Small tables with named rows and columns. After each table, cells are looked up by row and column.

Kib:
	Misere	Mab	Sel
Toda	159	160	226
Bog	224	110	127
Furaz	154	142	74
Rek	215	111	103
Ged	185	123	196
Rov	135	172	218
Memaf	219	127	211
Vumokat	100	165	111
Kena	88	143	113
Detodo	187	98	57
Sigoli	160	135	208
Fule	134	150	208
Zifusi	187	106	64
Lok	173	133	77

Ged, Mab -> 123
Sigoli, Misere -> 160
Bog, Mab -> 110
Toda, Misere -> 159
Fule, Sel -> 208
Zifusi, Mab -> 106
Zifusi, Sel -> 64
Fule, Misere -> 134
Lok, Mab -> 133
Rov, Sel -> 218
Vumokat, Misere -> 100
Ged, Misere -> 185
Detodo, Mab -> 98
Furaz, Mab -> 142

Ziza:
	Numuzip	Fulebov	Gizepus	Kido	Kab	Kupum	Fam
Sugona	0.742	4.695	3.666	-1.561	0.316	0.290	-3.774
Lidit	-0.390	3.137	5.003	-0.300	-2.188	-3.906	-5.707
Piviku	3.456	5.246	3.195	-1.624	0.989	-5.155	-6.376

Lidit, Fam -> -5.707
Lidit, Kido -> -0.300
Sugona, Kupum -> 0.290
Lidit, Kab -> -2.188
Piviku, Gizepus -> 3.195
Lidit, Kupum -> -3.906
Piviku, Kido -> -1.624
Piviku, Fam -> -6.376
Sugona, Kido -> -1.561
Lidit, Numuzip -> -0.390
Piviku, Kupum -> -5.155
Lidit, Gizepus -> 5.003
Sugona, Numuzip -> 0.742

Met:
,Gezevu,Muf,Vab
Lufusus,787,202,769
Nalefiv,663,332,620
Situki,629,369,557
Tukirav,589,414,499
Vukedov,516,439,400
Rodebo,498,473,367
Gogipas,470,492,332
Turo,426,508,315
Vaduneb,396,520,301
Totupaf,364,539,291
Lov,358,540,297
Sig,348,546,318
Zaz,305,560,279

What is the Muf of Zaz in Met? 560
What is the Gezevu of Lufusus in Met? 787
What is the Muf of Vaduneb in Met? 520
What is the Vab of Gogipas in Met? 332
What is the Muf of Totupaf in Met? 539
What is the Muf of Situki in Met? 369
What is the Muf of Sig in Met? 546
What is the Gezevu of Sig in Met? 348
What is the Vab of Rodebo in Met? 367
What is the Gezevu of Gogipas in Met? 470
What is the Muf of Turo in Met? 508
What is the Gezevu of Vukedov in Met? 516
What is the Vab of Turo in Met? 315
What is the Vab of Vukedov in Met? 400
What is the Vab of Nalefiv in Met? 620
What is the Gezevu of Rodebo in Met? 498
What is the Vab of Vaduneb in Met? 301

Firo =
,Vok,Lirop,Pogirag,Gagi
Pema,105,126,61,126
Tivos,102,122,63,128
Duge,167,167,87,142
Fusa,138,122,168,194
Fufa,145,146,50,89
Damugot,224,113,156,147
Kug,159,171,93,143
Sepaf,169,145,157,142
Vukes,145,148,41,85
Dovel,143,118,171,189

What is the Vok of Fusa in Firo? 138
What is the Vok of Duge in Firo? 167
What is the Lirop of Vukes in Firo? 148
What is the Lirop of Kug in Firo? 171
What is the Vok of Tivos in Firo? 102
What is the Gagi of Tivos in Firo? 128
Row with the largest Lirop: Kug

Gik
cols = Ker, Fip, Gup, Sak, Kefo, Kiv, Gam, Rirus, Pefirov, Fas
Mos: [47940, 61176, 16820, 37964, 45272, 57068, 49824, 40305, 49503, 18473]
Seni: [46194, 51101, 31030, 41564, 46544, 52794, 48091, 43957, 48890, 34347]
Neb: [45411, 39563, 57251, 48730, 38491, 36067, 39734, 47401, 39277, 57457]
Vimokor: [39307, 38407, 49915, 43352, 42063, 39145, 42820, 44271, 47340, 54657]
Mufade: [46023, 45896, 43153, 44439, 41199, 42729, 42874, 44662, 44018, 44742]
Vibi: [49418, 46919, 40742, 42795, 44663, 40563, 40744, 43709, 38928, 38377]
Pamura: [44997, 39335, 53665, 45988, 44305, 39426, 38789, 47894, 42635, 54103]
Vunaki: [38595, 38178, 58149, 48952, 38505, 45779, 46642, 40905, 52345, 56392]
Kap: [52449, 48254, 42383, 47508, 46384, 43593, 40490, 51228, 36586, 41229]
Ris: [31675, 22467, 83437, 51790, 34736, 30722, 41248, 42702, 47820, 83595]
Banul: [55575, 65456, 2793, 36398, 45146, 54505, 50017, 41346, 43676, 9330]
Geralop: [41408, 46164, 29791, 34947, 46221, 40926, 46048, 43732, 43312, 42279]

What is the Kefo of Pamura in Gik? 44305
What is the Fip of Vunaki in Gik? 38178
What is the Gup of Ris in Gik? 83437
What is the Gam of Vibi in Gik? 40744
What is the Sak of Banul in Gik? 36398
What is the Fip of Seni in Gik? 51101
What is the Fas of Vibi in Gik? 38377
What is the Gam of Pamura in Gik? 38789
What is the Kiv of Mufade in Gik? 42729
What is the Fip of Pamura in Gik? 39335
What is the Pefirov of Neb in Gik? 39277
What is the Kefo of Vibi in Gik? 44663
What is the Gam of Vunaki in Gik? 46642
What is the Pefirov of Vibi in Gik? 38928
What is the Ker of Pamura in Gik? 44997
What is the Fip of Mos in Gik? 61176
What is the Ker of Ris in Gik? 31675
What is the Ker of Seni in Gik? 46194
What is the Sak of Vibi in Gik? 42795
What is the Sak of Seni in Gik? 41564
Which row has the largest Gam? Banul

Table Netu
|  | Ditak | Tanuku |
|---|---|---|
| Rap | 5.485 | 3.841 |
| Nogodo | 7.830 | 4.313 |
| Teg | 5.821 | 3.715 |
| Kilun | 1.114 | 6.553 |
| Dib | 2.655 | 8.143 |
| Desemim | 5.704 | 3.499 |
| Feges | 3.319 | 7.343 |
| Gan | 6.838 | 1.127 |
| Tib | 4.307 | 5.224 |

What is the Ditak of Desemim in Netu? 5.704
What is the Tanuku of Teg in Netu? 3.715
What is the Ditak of Rap in Netu? 5.485
What is the Tanuku of Rap in Netu? 3.841
What is the Tanuku of Gan in Netu? 1.127
What is the Ditak of Tib in Netu? 4.307
What is the Tanuku of Nogodo in Netu? 4.313
What is the Ditak of Kilun in Netu? 1.114
What is the Ditak of Dib in Netu? 2.655
What is the Ditak of Gan in Netu? 6.838
What is the Tanuku of Feges in Netu? 7.343
What is the Tanuku of Tib in Netu? 5.224
What is the Ditak of Teg in Netu? 5.821
What is the Tanuku of Kilun in Netu? 6.553
What is the Ditak of Feges in Netu? 3.319
What is the Ditak of Nogodo in Netu? 7.830
What is the Tanuku of Dib in Netu? 8.143
What is the Tanuku of Desemim in Netu? 3.499
Which row has the largest Ditak? Nogodo

Table Zavad
|  | Sitiven | Bebi | Nekag | Varig | Gid | Gan | Tifupa | Dun | Bibezan | Vaged |
|---|---|---|---|---|---|---|---|---|---|---|
| Noso | 174 | 134 | 139 | 145 | 148 | 161 | 104 | 137 | 126 | 147 |
| Supupal | 148 | 159 | 98 | 120 | 202 | 175 | 171 | 152 | 126 | 161 |
| Zuluge | 182 | 126 | 140 | 157 | 157 | 121 | 142 | 123 | 148 | 148 |
| Mumeg | 58 | 160 | 63 | 214 | 222 | 84 | 183 | 80 | 249 | 160 |
| Dalud | 173 | 129 | 144 | 99 | 149 | 189 | 85 | 158 | 111 | 120 |
| Delode | 162 | 157 | 171 | 186 | 143 | 144 | 192 | 116 | 148 | 156 |
| Madizo | 155 | 162 | 140 | 120 | 129 | 129 | 107 | 123 | 157 | 171 |
| Pab | 195 | 117 | 107 | 190 | 202 | 158 | 150 | 151 | 108 | 164 |
| Pokapa | 162 | 116 | 116 | 178 | 174 | 157 | 166 | 141 | 112 | 153 |

Dalud, Nekag -> 144
Zuluge, Bibezan -> 148
Noso, Vaged -> 147
Noso, Gan -> 161
Pab, Bebi -> 117
Delode, Bebi -> 157
Pokapa, Bibezan -> 112
Mumeg, Tifupa -> 183
Mumeg, Bebi -> 160
Delode, Bibezan -> 148
Pab, Sitiven -> 195
Pab, Nekag -> 107
Delode, Tifupa -> 192
Noso, Varig -> 145
Row with the largest Tifupa: Delode

